A small network was shown many inputs. Here are its activations along a few directions, one row for each input.
Each table varies a few parts of the input and shows all the possible inputs, shuffled.
A made-up example of a description, with smaller parts first: one of 5 places around a ring, together with either a single point or one of 11 places along a line or (one of 3 separate values, together with one of 6 places along a line).
Shared parts are said once, and a part with two or three values counts as separate values.

Other details of the inputs shift rows strongly along two fixed directions, in all tables alike. That doesn't count.

Table:
row 1: [ -2   1  11   1  -2  -8  -4  -1 -13 -21  -3]
row 2: [-17 -16   0 -22 -27  24  11  -6  16  21  13]
row 3: [  5 -26   6   2  -9  -5 -11   7  -4  24   7]
row 4: [ 18  25   6  23  16 -14 -27  -3 -27 -31 -13]
row 5: [  5  19   6   6   2  -1 -21  -2 -12  -9  -6]
row 6: [ 16   0 -37   5  57   4  12   3  21   7 -16]
row 7: [-26  -3  20 -18 -45  12  13   1   7  17  12]
row 8: [ -1   6   9  -2 -15   6  -4   1  -1  -7  -6]
row 9: [  4 -16 -37  -4  37  23  22  -1  29  24  -2]
row 10: [  6  -4 -26   4  15   7  30   3  27  19   2]
row 11: [ -3  11  23   1 -19 -18 -12   0 -19 -28   1]
row 12: [-10  -6 -11  -7  14   1  13  -2   8  13   3]
row 13: [ 27 -31 -23  12  47 -10  10  14   9  19 -14]
row 14: [-26  -7  18 -21 -46   3  15   1   6  11  20]
row 15: [-19 -10   5 -24 -29  17  15   2  19  19  10]
row 16: [ 24  18  11  17  -5  -8 -35  -6 -26 -49 -14]
row 17: [ -2  20  20   9  -8 -16 -17  -2 -19 -16  -4]
row 18: [  9  -7 -22   7  29   7   4  -4   5  -5  -3]
row 19: [  1  -6 -29  -1  34   2  41   9  33  25  -2]
row 20: [ 23  22  13  21  -6  -7 -34  -5 -26 -44 -17]
row 21: [ 31  -3 -31  25  46  -2   5  -4  -1 -26 -16]
row 22: [-30   1  33 -27 -45   5 -17  -7 -10   6  13]
row 23: [ -3 -19 -18  -9  12  16  25   0  19  11   1]
row 24: [-27  -4  16 -27 -33  15  -6  -6   1  22  19]
row 25: [  0  18  19  -2 -15  -5 -31  -4 -20 -18   2]
row 26: [  2  -6 -34   6  31  12  33   4  31  31   0]
row 27: [ -2   1 -23  -4  29  10  16   4  23  25  -8]
row 28: [-28   3  28 -16 -55  -2  -7  -4  -8   4  24]
row 29: [ 16  24  13  20   6 -25 -33  -4 -34 -42  -4]
row 30: [ -6 -37   8 -13 -33   6   5   7   9  43  17]
row 31: [ 19  21   6  26  11 -11 -25  -3 -23 -36 -14]
row 32: [ 28   9 -24  20  42   0 -11  -1   1 -23 -17]
row 33: [ 21  16   8  13  15 -13 -25   1 -19 -43 -19]
row 34: [  6 -22 -38  -3  31  20  31  -3  28  19   0]
row 35: [ 26   1 -30  25  51  -4   1  -2  -2 -22 -14]
row 36: [ 16  25   7  22  13 -17 -22  -3 -24 -26  -9]
row 37: [-27   4  17 -15 -44   3   8   0   9  22  23]
row 38: [ -1  -4   9  -7 -12   8  -5  -4  -5 -14  -3]
row 39: [-28  -9  26 -25 -40   5   1  -3  -4   3  13]
row 40: [ -9   0   8  -7  -2  -3 -10  -5 -10  -7   1]
row 41: [ 23  13 -25  24  56  -9   1   2   0 -13 -23]
row 42: [-24  -3  10 -16 -23   5  23   4  15  26  10]
row 43: [  6  -9 -35   6  26  14  37   2  32  28  -2]
row 44: [ -5   8 -11  -1   9  -2  14   2  13  20   9]
row 45: [-29   6  37 -18 -53   0  -3   0  -8   4  11]
row 46: [  1 -11 -26  -2  11   8  29   1  24  17   7]
row 47: [  3  17  15   8 -15  -1 -26  -3 -15 -19  -5]
row 48: [ 13 -19  28   6 -25 -16 -26   7 -25  -9  -1]
row 49: [  2  16  23   7 -25 -14 -10   1 -16 -27   0]
row 50: [-23 -14   7 -27 -19  16  13   0  15  20   8]
row 51: [  0  -7 -27  -6  31  15  30   8  32  26 -10]
row 52: [ 12   7 -30  12  48  -8  21   5  19  10  -9]
row 53: [ 15  19   6  18  18 -26 -22  -2 -25 -38 -10]
row 54: [-23  -3  15 -15 -47  14   9  -3   7  19  15]
row 55: [-18  -1  14 -11 -32   6  17   2   8  15  10]
row 56: [ -7  10  19   0 -17  -9 -22  -7 -25 -17   8]
row 57: [ 31  -1  19  24   9 -30 -48   4 -43 -22  -9]
row 58: [  7  -8 -13   5  17   2  14  -1   3 -11  -5]
row 59: [-24 -10   0 -22 -14  13   8  -5   8  27  18]
row 60: [  2 -22  10  -3  -3 -14 -12   8  -9  25   2]
Each input here is: one of 6 places around a ring, together with either a single point or one of 9 places around a ring.
Changing only the place on the ring of 6 turns row 45 into row 41. The same change can be made to row 33. Which row results?
Answer: row 6
Changing only the place on the ring of 6 turns row 9 into row 22. The same change can be made to row 28. Which row results?
Answer: row 53
Which other rows does row 35 become when the place on the ring of 6 takes its other values? List them by row number.
Answer: row 1, row 12, row 21, row 56, row 58
Which other rows does row 49 become when the place on the ring of 6 takes its other values? List them by row number.
Answer: row 10, row 19, row 37, row 44, row 52

Table:
row 61: [  6   1 -14   0   1   7  13   2  14   5  -2]
row 62: [  6  16  12   8  -2  -1 -32  -2 -16 -23  -9]
row 63: [  9 -11 -20   7  29   1  12   8  19  27 -10]
row 64: [  5  12  12  16 -15 -10 -18  -3 -15 -21   4]
row 65: [-24   0  12 -12 -30  -1   4  -4  -3   4  13]
row 66: [-12  12  35 -11 -40 -11 -27  -6 -32 -18  10]
row 67: [21  3 -7 14 19 -7 -6  5 -8 -1 -5]
row 68: [ 19   0 -11  16  39 -18 -11   6  -7 -16 -14]
row 69: [-16  -5  20 -16 -26  -5   0   3  -9  14  16]
row 70: [  1  -1 -24   6  16  13  18  -4  19  15  -2]
row 71: [  6  11  11   6 -11  -9 -29  -1 -16 -15  -4]
row 72: [-2  6 -2 -5 14  7 -2 -3 -6 -5 -2]
row 73: [-18   1  14 -19 -34   1   7  -1   2   0  10]
row 74: [-21  -4  18  -7 -28  -7   4   1  -5   5  14]
row 75: [-22 -11   1 -25 -23   9  27   2  23  22  19]
row 76: [ -9  15  28   5 -45  -8 -25  -6 -24 -20   7]
row 77: [-16   3  41 -12 -40 -12 -16  -1 -28  -3   8]
row 78: [  3  -4 -20   8  27  -4  16   0  11  -1   2]
row 79: [  4   1 -12  -3   8  11   5  -4   6  16   0]
row 80: [ 12  11  12   8  -8  -9 -22  -2 -20 -14   4]
row 81: [-19 -11   0 -19 -21   9   7   3  21  39  18]
row 82: [ -5 -10 -14  -8  19  -1   9   3  16  17   5]
row 83: [ 14  17   4  13  27 -10 -32  -3 -21 -41 -19]
row 84: [  4  -7 -25  -2  35  -1   9   2  15  11  -6]
row 85: [ 12   0  -8   7  18  -9  11   6   2 -13  -7]
row 86: [ 12  22  19  11  -7  -2 -34  -5 -30 -31  -8]
row 87: [  6  10 -12  15  17   9   0  -2   2 -11  -9]
row 88: [  7 -45 -16  -8  13  15  12  -1   8   6  -1]
row 89: [  8  -3 -25   3  28   9   5  -1  18  16  -8]
row 90: [-17   3  14 -19 -30   6   6  -5   2  -3   7]
row 91: [ 1  7 -5 -1 -2 16  7  1 11 -3 -4]
row 92: [  8   8  19  11 -12 -16 -31   4 -19 -14  -3]
row 93: [ 17  14  13  12   9 -20 -26  -3 -31 -35  -3]
row 94: [ 29  20  -4  22  16  -6 -17  -5 -13 -41 -19]
row 95: [ 37 -36 -32  17  39  12   1   1   5  -7 -17]
row 96: [-23 -11  14 -22 -29   4  25   5  14  23  10]
row 97: [ 20   2 -26  11  32   3   5   1   4   6  -8]
row 98: [11  1 -3  8 -2 -3  6  7  5 -2 -2]
row 99: [-28  -3   0 -14 -11  16  17  -3  12  13   9]
row 100: [ 4 -8 -6  0  9  3 13  5  7 28 -1]
row 101: [-17  -9  13 -15 -37   9  20   6  16  29   9]
row 102: [ 19   9 -13  10  37  -5  -7  -7 -11 -19 -13]
row 103: [-16  -9   3  -3 -18   6  19   3  13  30   8]
row 104: [  0   7  -5  -3  11   8   7   0   5 -17  -8]
row 105: [  5  -5 -19  -1   7   9  23   5  25  15   5]
row 106: [-26 -15  14 -21 -20   0   9   5   9  32   9]
row 107: [ -7  -6 -15 -11  18   6   8  -3  15  15  -1]
row 108: [-17  10  23  -4 -30  -4 -13 -11 -17 -19   6]
row 109: [  6  -1  -4  15  22 -11   8   2  -4  -8 -11]
row 110: [  3  -6 -15  11   9   0  15   5  12  15   2]
What do these inputs look like to the network?
Answer: one of 2 separate values, together with either a single point or (one of 4 places along a line, together with one of 6 places along a line)
Changing only the choice among 2 separate values turns row 78 into row 64. The same change can be made to row 90. Which row results?
Answer: row 94
Which other rows does row 83 become when the place on the line of 4 takes its other values? List them by row number.
Answer: row 72, row 99, row 104

Table:
row 111: [-17   7 -24 -16  -2  37  33 -15  27  -8   7]
row 112: [ -2  22  17   3   0 -13 -27  -1 -17 -16  -5]
row 113: [ 17   2   9   7  -9   1 -21   1 -14 -12  -9]
row 114: [ 17 -16 -28  15  25   9  16   1  12  11  -2]
row 115: [ 11  -3  13   4 -11 -12 -22  -2 -21 -28  -3]
row 116: [ 20 -18 -16   5  24   3  15   6  10   2 -10]
row 117: [  4 -13 -17  -3   2  12   7   1  16  22   4]
row 118: [ 20  10 -15  20  34 -18   5   3  -1 -21 -11]
row 119: [ 29 -13 -18  22  33  -5   4   5   4 -18 -18]
row 120: [  9  16  20   9  -9 -18 -10   3 -17 -24  -6]
row 121: [ -7  11  16  -1  -1 -16 -12   2 -14 -18  -3]
row 122: [-16  -4 -10 -11  13  -1  21   0   9  19  10]
row 123: [ 4  5 -6 -1 14 -6 12  6  6  4 -6]
row 124: [ -3  -6 -22  -2  17   1  33   4  21  22  10]
row 125: [  8  23   7  15  -4 -12 -18  -3 -17 -15   2]
row 126: [ 12 -10 -14  -1  28   8  -3   1   4  10 -11]
row 127: [-24 -23   1 -21 -18  16  12  -4   8  32  18]
row 128: [  7  21  16  13  11 -16 -23  -1 -26 -28 -16]
row 129: [ 22   4  -5  15  16  -4 -26  -3 -13 -19 -10]
row 130: [ 14 -23 -28  11  26   6  25   2  15  11  -1]
row 131: [ -7  18  23  -4 -31  -4 -12   2  -9   3   4]
row 132: [-25  -7  -4 -22 -15   3  27   3  22  34  17]
row 133: [-12 -11  11 -16 -36  12  -4   2   7  21  12]
row 134: [ -9   3  14  -2 -21  -4  13   4   2   7   2]
row 135: [-31   3  14 -16 -23   0   3  -2   3  20  14]
row 136: [  3 -23 -13   1   3   6  19   2  15  12   2]
row 137: [  6  24  11  12  -9 -13 -21  -1 -14 -16  -1]
row 138: [ -3  -5 -19   5  13   0  32   2  17  18   6]
row 139: [-13  -1   5  -3 -14  -3  19   5  13  13   4]
row 140: [ -6 -10   5 -14 -19  15  -3   1   6  24   4]
row 141: [ 32   1   5  16  17 -14 -23   1 -24 -39 -20]
row 142: [ 13  17   5  18   4  -9  -3   4  -8 -12 -12]
row 143: [-12  11  27   3 -37 -14  -5  -1 -13 -12   8]
row 144: [ 23  23  -7  20  33  -9 -15   2 -10 -15 -19]
row 145: [ 8 -9 -3  8 -7  3 -3  0  0 -1 -1]
row 146: [ 18  -5 -16  12  14   4  -5  -1  -1  -1  -1]
row 147: [  5 -11   0   5  -9   6   0   4   5   4  -2]
row 148: [ -4 -21   1 -12 -12   6  12   5  14  12   7]
row 149: [-10   0 -19  -1  27   3  19  -1  12  22   4]
row 150: [-41   6   1 -34 -45  39  27 -14  28   2  17]
row 151: [ -8 -10  -1 -11 -17  13  -3  -4   3  22  14]
row 152: [ 0  6  2  0 17 -9  2  4 -6 -6 -9]
row 153: [-22  15  22 -12 -27  -4 -15  -7 -14   8  17]
row 154: [ 10   0 -37  15  39   3  29   6  27  21  -7]
row 155: [  6 -24 -11  -1   5  10  24   5  17  18  -4]
row 156: [ 13  21  -5  15  23  -9 -14   2  -3 -10 -11]
row 157: [-18   4   0 -13 -17   8  14   5  22  34  12]
row 158: [ 16  -5  -1  10  24  -2 -14  -1 -13 -16 -18]
row 159: [ 17 -16 -25   8  45  -3   4   1   3  -9 -12]
row 160: [ -9   1  28 -10 -42   3 -31  -2 -14  -3   7]
row 161: [  3 -20 -15  -7   8   6  15   0   9  13   8]
row 162: [ 23  -4   1  17   8 -12 -13  -2 -20 -31  -3]
row 163: [ -1  20 -11  -3   4  24   7 -12  10 -41 -11]
row 164: [ 24 -12 -16   9  45  -3  -1   3  -5 -15 -20]
row 165: [-24  14  23 -14 -28  -5 -16  -5  -9   8  13]
row 166: [  6   2 -30  14  28   3  27   3  19  20   0]
row 167: [ 6 10 -7 14 11 -4  7  6  8  1 -7]
row 168: [-19   6  14 -11 -12 -10  -3   0  -8  -1   8]
row 169: [-19 -19  -6 -22  -8  16   7  -2  17  36  13]
row 170: [  1 -19 -13  -5  18   3   7  -2   1   4   3]
row 171: [  5  -4  26   2 -30 -13 -23  -2 -23 -28   4]
row 172: [  6  -8 -11   0  16   6  -8  -5  -3   5   2]
row 173: [ -9 -21  -1 -18 -13   7  11   4  14  18   8]
row 174: [-20  -1  40 -20 -51   1 -35  -5 -21  -4  11]
row 175: [-3 15 -2  3  2 -3 -7 -1  3  8  3]
row 176: [ -8 -17   7 -10 -29  15  12   4  11  26   6]
row 177: [ -9  -6  23  -6 -21  -1 -23  -2 -17 -10  -1]
row 178: [-15  13  31 -10 -36 -15 -13   2 -14 -11   8]
row 179: [ -6  17  15  -4  -3  -6 -15  -1 -11   0  -3]
row 180: [ 10  -4 -30   7  41  -3  31  10  27  13  -6]
row 181: [ -3  20   8   4  -9  -6 -15  -4 -12  -1   8]
row 182: [ 12  -7   5   5  15  -9 -18   1 -16 -27 -11]
row 183: [ 11  22  10  20  22 -20 -27   0 -24 -35 -18]
row 184: [  1  26   2  -1  -7  22   0 -13  -3 -49 -15]
row 185: [-14   5   8 -10 -17  -7   7  -1  -3   6  15]
row 186: [-22 -14  17 -17 -30   6  -9  -4  -6  12  11]
What do these inputs look like to the network?
Answer: one of 4 places along a line, together with either a single point or (one of 2 separate values, together with one of 9 places around a ring)
Changing only the place on the line of 4 turns row 114 into row 176. The same change can be made to row 166. Which row results?
Answer: row 142
Start at row 168 and move only the place on the ring of 9, one step at a time. The first step leads to row 135. Which rows follow, in order?
Answer: row 165, row 175, row 137, row 154, row 143, row 118, row 132
Which other rows does row 121 become when the place on the ring of 9 takes its other values? List them by row number.
Answer: row 112, row 139, row 156, row 157, row 167, row 178, row 180, row 183

Table:
row 187: [ 15  14 -29  13  45   6  15  -4  12 -20 -17]
row 188: [  3  28  10  10   5 -10 -14  -8 -18 -38 -10]
row 189: [-22  14  13 -12 -18   1  -8   0   0  19   9]
row 190: [ -3 -28 -11 -11   5   2  19   9  17  45   9]
row 191: [ 18   4 -27  19  46  -5  14   1   5 -11 -12]
row 192: [ 18  12   5  17  -2   0 -14  -6 -18 -45 -11]
row 193: [  3 -23  -6  -9  -5  18  -1  -3   7   9   2]
row 194: [ 21  14 -27  26  49 -11  10   5   5   0 -13]
row 195: [-11  -6  15  -8 -20  -5 -14   3  -6  27  11]
row 196: [-20  -6 -16 -18  10  17  20  -1  23  28   6]
row 197: [-4 -3 -5 -8 10  3 -2  2  4 19  4]
row 198: [ -9 -23 -13 -12   5   6  27   6  21  32   5]
row 199: [-17  -6  12 -16 -19   6  -9  -4  -4  12  11]
row 200: [ -8 -18 -11 -11   5   2  25  10  20  38   6]
row 201: [ 19  10 -32  16  44   2  15  -2  12 -21 -15]
row 202: [-14   9  15 -12 -22   8 -14  -7  -8 -13   3]
row 203: [ 18  21 -29  23  49 -11  10   3  10  -4 -13]
row 204: [ 32 -15 -30  18  41   6  10   3   8 -16 -21]
row 205: [-8  8 -8 -8 -6 21 17 -7 15 -6 -1]
row 206: [  2 -38 -16 -12  -4  21  20   2  21  29   5]
row 207: [  1 -17  -5  -4  -1   5  11   4   7   7  -1]
row 208: [ 28   6 -26  30  51 -18  13  10   9   0 -15]
row 209: [-19  -1 -17 -14   3  10  32   0  27  24  10]
row 210: [  2 -19  19  -4 -27  -4 -15   0 -15  -4   5]
row 211: [-10  -8  12  -6 -27   1  11   2   4   0   9]
row 212: [-12  -1  18  -6 -26 -10   8   7   1  11  11]
row 213: [-15   5   6 -13 -33  16   9  -7   8  -7   9]
row 214: [-15  16  19 -10 -17  -2 -16  -2 -11  -2   5]
row 215: [ -1 -13  -8 -10  -3  22   0  -5   8   4   1]
row 216: [-14  21  -1  -3   1   0  11  -1  11  16   3]
row 217: [  7  28  11  13   1 -18 -16  -2 -19 -31  -5]
row 218: [ 20  -9  13  15   3 -20 -27   1 -28 -24  -8]
row 219: [ -1  -4  17   0 -33   3   0  -1  -4 -18   4]
row 220: [ 17   3  14  11   7 -18 -33   0 -27 -18  -7]
row 221: [  0  -7  22   2 -23 -17 -20   5 -17  13   7]
row 222: [ 14  15   7  17   3  -9 -14  -4 -21 -40  -9]
row 223: [ 10  18  13  14   5 -16 -35  -1 -25 -14  -6]
row 224: [-11  -3  17  -5 -24 -10  -2   7  -3  23   8]
row 225: [ 11  14   7   7  -1   7 -26  -9 -17 -43 -13]
row 226: [ -9   0  22   0 -27 -11  -1   2  -9  -9   7]
row 227: [-10  13  20  -2 -23 -10  -5   0 -12  -4   8]
row 228: [ -4 -10  17  -6 -16  -5 -20  -3 -16  -1   5]
row 229: [-10 -19 -19 -16   9  22  16  -1  22  28   7]
row 230: [ -4 -12  18  -9 -25   2 -20  -4 -14  -4   6]
row 231: [-11  17  -4  -6   7   2  15  -1  11   8   1]
What do these inputs look like to the network?
Answer: one of 5 places along a line, together with one of 9 places around a ring
Changing only the place on the line of 5 turns row 205 into row 231. The same change can be made to row 219. Which row results?
Answer: row 212
Changing only the place on the line of 5 turns row 221 into row 218. The same change can be made to row 203. Which row results?
Answer: row 209
Which other rows does row 222 become when the place on the ring of 9 takes its other values? List them by row number.
Answer: row 187, row 201, row 202, row 207, row 210, row 211, row 229, row 230
